Each row below holds a small network's activations on one record, seen along a few directions.
Each row is followed by the record's values for the fields J, N, E, L.
The largest differences between rows may come from other fields.
In the rows, zero is written as 500.
Random noise pushes rows far along 9 fixed directions. That doesn't count. These rows show it; they differ only by the noise:
[443 251 287 387 417 482 443 432 438 712 466 414 374 470 479 388 495 621
 684 466 515 324 534]
[835 427 338 410 491 603 329 502 544 596 536 400 564 495 618 519 579 678
 619 471 530 417 410]
[446 471 239 215 500 842 540 621 693 603 398 543 508 459 552 386 636 567
 477 511 491 520 543]
[586 438 260 255 464 446 421 682 555 463 226 407 501 389 416 424 775 470
 310 552 385 550 554]
[390 495 632 440 629 476 446 512 575 319 423 468 325 622 395 484 600 370
 455 616 616 728 690]
[413 323 325 405 457 477 386 514 422 597 447 506 510 504 433 406 595 511
 492 512 487 425 562]
[569 584 467 400 632 655 428 528 503 464 551 479 586 670 586 611 587 531
 546 541 580 601 536]
[391 609 406 362 608 435 575 583 343 480 406 387 531 644 497 664 582 460
 517 538 458 546 553]
[547 631 694 374 589 770 478 512 706 407 609 501 472 506 650 478 466 664
 540 486 732 787 639]
[718 585 368 343 627 472 563 477 444 453 413 238 440 701 559 715 635 537
 703 562 503 521 462]
[545 318 535 734 492 413 305 412 360 627 682 547 507 573 459 498 373 507
 640 477 545 274 401]

[486 485 423 319 478 654 568 605 702 474 351 486 409 381 466 357 597 529
 438 516 508 576 556] : J=j2 N=n2 E=e12 L=l1
[655 400 352 456 500 482 476 549 603 492 367 425 377 494 395 466 643 406
 511 574 421 424 430] : J=j3 N=n3 E=e12 L=l1
[413 562 247 254 574 635 491 688 478 666 385 439 512 516 599 594 548 564
 504 490 427 465 540] : J=j1 N=n1 E=e19 L=l1
[654 504 571 527 510 333 413 544 526 549 481 338 336 364 578 562 388 573
 574 431 491 472 475] : J=j2 N=n5 E=e1 L=l2
[497 487 555 491 441 587 709 487 722 358 395 525 353 440 347 344 577 395
 453 575 501 558 474] : J=j2 N=n3 E=e12 L=l1
[193 444 486 379 273 296 671 457 314 573 460 486 554 279 444 348 460 606
 434 393 466 545 636] : J=j1 N=n5 E=e1 L=l2
[461 601 673 554 432 479 638 481 474 363 567 551 605 471 421 461 507 491
 422 510 551 631 504] : J=j1 N=n1 E=e19 L=l1
[370 710 703 696 458 361 826 472 275 261 572 569 742 629 302 583 515 343
 412 556 476 546 383] : J=j1 N=n4 E=e12 L=l1
[662 426 516 752 471 558 571 375 590 475 599 586 472 579 401 475 479 345
 613 551 459 297 256] : J=j1 N=n5 E=e1 L=l2
[540 480 661 617 514 219 593 397 436 224 410 403 369 635 233 519 647 271
 485 654 513 608 516] : J=j1 N=n1 E=e19 L=l1
[324 363 589 714 407 619 731 178 417 556 763 633 484 694 381 402 358 473
 793 524 627 332 405] : J=j1 N=n1 E=e19 L=l1
[476 704 635 539 544 448 542 694 457 456 530 499 592 430 515 620 427 477
 366 466 458 573 465] : J=j3 N=n4 E=e12 L=l1
[578 484 538 572 570 631 343 553 531 776 676 456 374 457 701 588 197 714
 744 388 592 328 429] : J=j1 N=n1 E=e19 L=l1
[553 521 582 671 654 779 498 537 730 539 616 598 310 643 490 554 364 372
 643 578 561 393 362] : J=j1 N=n4 E=e12 L=l1
[121 439 526 407 595 749 555 496 642 506 534 652 341 620 415 388 511 356
 515 581 610 638 689] : J=j3 N=n1 E=e19 L=l1
[619 460 532 643 559 651 394 552 670 512 561 609 443 524 474 475 469 407
 485 545 499 408 387] : J=j2 N=n3 E=e12 L=l1
[676 474 425 535 543 657 534 417 553 530 563 461 468 654 512 547 518 524
 709 551 551 384 370] : J=j1 N=n1 E=e19 L=l1
[361 535 433 466 570 471 714 302 478 464 418 428 306 723 513 607 505 384
 643 580 467 513 565] : J=j2 N=n5 E=e3 L=l3
[567 714 312 397 505 530 844 687 524 551 316 362 495 439 518 654 508 476
 517 481 273 349 283] : J=j3 N=n3 E=e12 L=l1
[632 523 574 512 429 531 569 478 536 514 582 431 508 403 541 466 427 653
 603 434 569 488 430] : J=j2 N=n1 E=e19 L=l1
[593 356 396 368 384 445 457 433 565 537 455 422 440 369 506 383 602 559
 523 464 489 525 542] : J=j3 N=n5 E=e1 L=l2
[433 665 407 240 438 462 635 640 458 424 374 448 682 368 531 516 672 528
 294 463 405 702 587] : J=j2 N=n5 E=e1 L=l2
[505 523 232 175 465 792 513 506 464 719 561 451 664 515 724 516 546 805
 648 421 566 512 562] : J=j1 N=n1 E=e19 L=l1
[268 280 239 476 398 717 481 416 477 733 627 732 632 528 479 341 528 443
 535 468 443 301 468] : J=j3 N=n5 E=e1 L=l2
[823 729 532 558 523 568 715 377 614 326 471 435 529 614 600 662 549 494
 538 571 445 540 352] : J=j4 N=n1 E=e15 L=l4
[729 693 482 474 534 542 709 566 522 432 490 353 550 540 527 659 535 525
 597 507 456 482 317] : J=j3 N=n4 E=e12 L=l1
[180 487 489 487 459 606 643 452 369 603 645 620 604 563 468 457 421 512
 563 465 543 469 541] : J=j2 N=n1 E=e19 L=l1
[472 565 500 497 534 307 533 581 378 276 332 486 600 595 299 549 730 290
 291 622 411 598 523] : J=j1 N=n2 E=e12 L=l1
[337 552 644 701 776 639 279 699 621 482 569 707 383 671 447 605 405 203
 373 607 505 506 515] : J=j2 N=n3 E=e12 L=l1
[604 382 458 462 475 297 582 374 432 595 460 213 203 511 478 554 431 589
 819 486 522 380 474] : J=j2 N=n1 E=e19 L=l1
[688 390 687 786 443 193 160 423 281 572 712 488 598 424 561 553 321 600
 536 391 550 375 431] : J=j1 N=n5 E=e1 L=l2
[570 520 520 534 624 561 562 427 646 370 470 481 328 686 435 573 598 278
 579 629 502 558 469] : J=j1 N=n5 E=e1 L=l2
[485 366 341 357 525 373 481 332 395 410 430 399 463 711 400 524 771 357
 576 610 497 586 610] : J=j2 N=n5 E=e1 L=l2
[499 349 324 480 572 465 289 529 471 543 384 508 454 609 425 485 622 388
 466 583 457 413 535] : J=j1 N=n1 E=e19 L=l3
[588 347 532 536 570 392 220 385 351 615 549 375 466 559 625 527 366 730
 731 411 656 397 558] : J=j1 N=n2 E=e12 L=l3
[560 535 503 416 370 514 520 527 476 426 525 542 721 386 475 403 625 584
 356 475 515 623 519] : J=j1 N=n1 E=e19 L=l1
[627 658 544 621 539 287 578 530 299 505 508 389 593 541 540 715 408 513
 532 448 384 393 358] : J=j3 N=n2 E=e12 L=l4

Which values does each new row have?
[214 567 634 515 461 373 606 626 409 494 420 521 468 357 423 441 369 517
 383 450 494 534 590] : J=j1 N=n2 E=e12 L=l1
[619 329 493 607 482 464 437 499 630 399 418 514 341 525 272 379 624 316
 481 623 496 433 425] : J=j1 N=n4 E=e12 L=l1
[460 554 329 480 421 706 843 590 662 487 402 602 538 462 346 422 611 321
 429 557 321 368 290] : J=j3 N=n1 E=e19 L=l1
[408 464 429 480 417 503 635 475 445 462 434 528 553 526 375 414 583 464
 478 544 483 454 481] : J=j1 N=n1 E=e19 L=l1
[478 453 602 596 627 425 454 444 466 541 564 388 259 640 485 604 369 467
 727 530 588 443 515] : J=j3 N=n1 E=e19 L=l1
[396 584 528 625 599 530 238 731 320 564 663 698 826 557 526 624 463 424
 282 470 461 462 464] : J=j3 N=n4 E=e12 L=l1
[643 492 648 609 546 699 304 460 698 419 670 671 556 527 557 443 513 452
 435 528 613 616 498] : J=j1 N=n5 E=e1 L=l2
[503 391 399 405 574 354 291 441 298 553 500 369 477 673 516 603 591 533
 603 540 553 510 628] : J=j2 N=n1 E=e19 L=l1
[331 663 595 393 553 279 677 611 389 414 347 330 395 464 457 615 480 471
 455 494 456 635 609] : J=j3 N=n2 E=e12 L=l1
[520 520 528 472 629 491 439 596 559 541 455 392 304 521 529 593 434 489
 586 507 516 494 519] : J=j2 N=n2 E=e12 L=l1
[441 534 344 251 473 175 578 595 253 643 310 158 371 399 554 648 481 659
 604 422 403 471 592] : J=j2 N=n1 E=e19 L=l1
[174 466 675 622 448 389 607 427 344 537 592 569 444 503 410 442 309 498
 542 471 569 478 582] : J=j1 N=n3 E=e12 L=l1
[506 311 515 411 327 710 454 410 734 403 532 679 549 370 387 138 679 530
 357 540 623 662 612] : J=j2 N=n3 E=e12 L=l1
[418 353 823 635 515 211 318 487 537 377 474 444 195 395 337 378 410 429
 454 525 633 639 684] : J=j3 N=n2 E=e12 L=l1
[440 511 553 425 423 358 506 554 420 445 453 454 544 388 442 446 549 544
 385 479 509 611 593] : J=j2 N=n1 E=e19 L=l1
[563 458 475 391 446 556 686 226 420 379 538 395 554 701 458 459 647 613
 734 557 659 583 543] : J=j1 N=n2 E=e12 L=l1
[539 585 662 555 555 323 480 635 605 457 421 402 283 341 507 568 395 414
 430 470 439 560 500] : J=j3 N=n5 E=e1 L=l2
[648 652 756 482 536 598 411 509 532 421 668 465 614 456 670 538 402 750
 533 420 715 716 568] : J=j1 N=n2 E=e12 L=l1
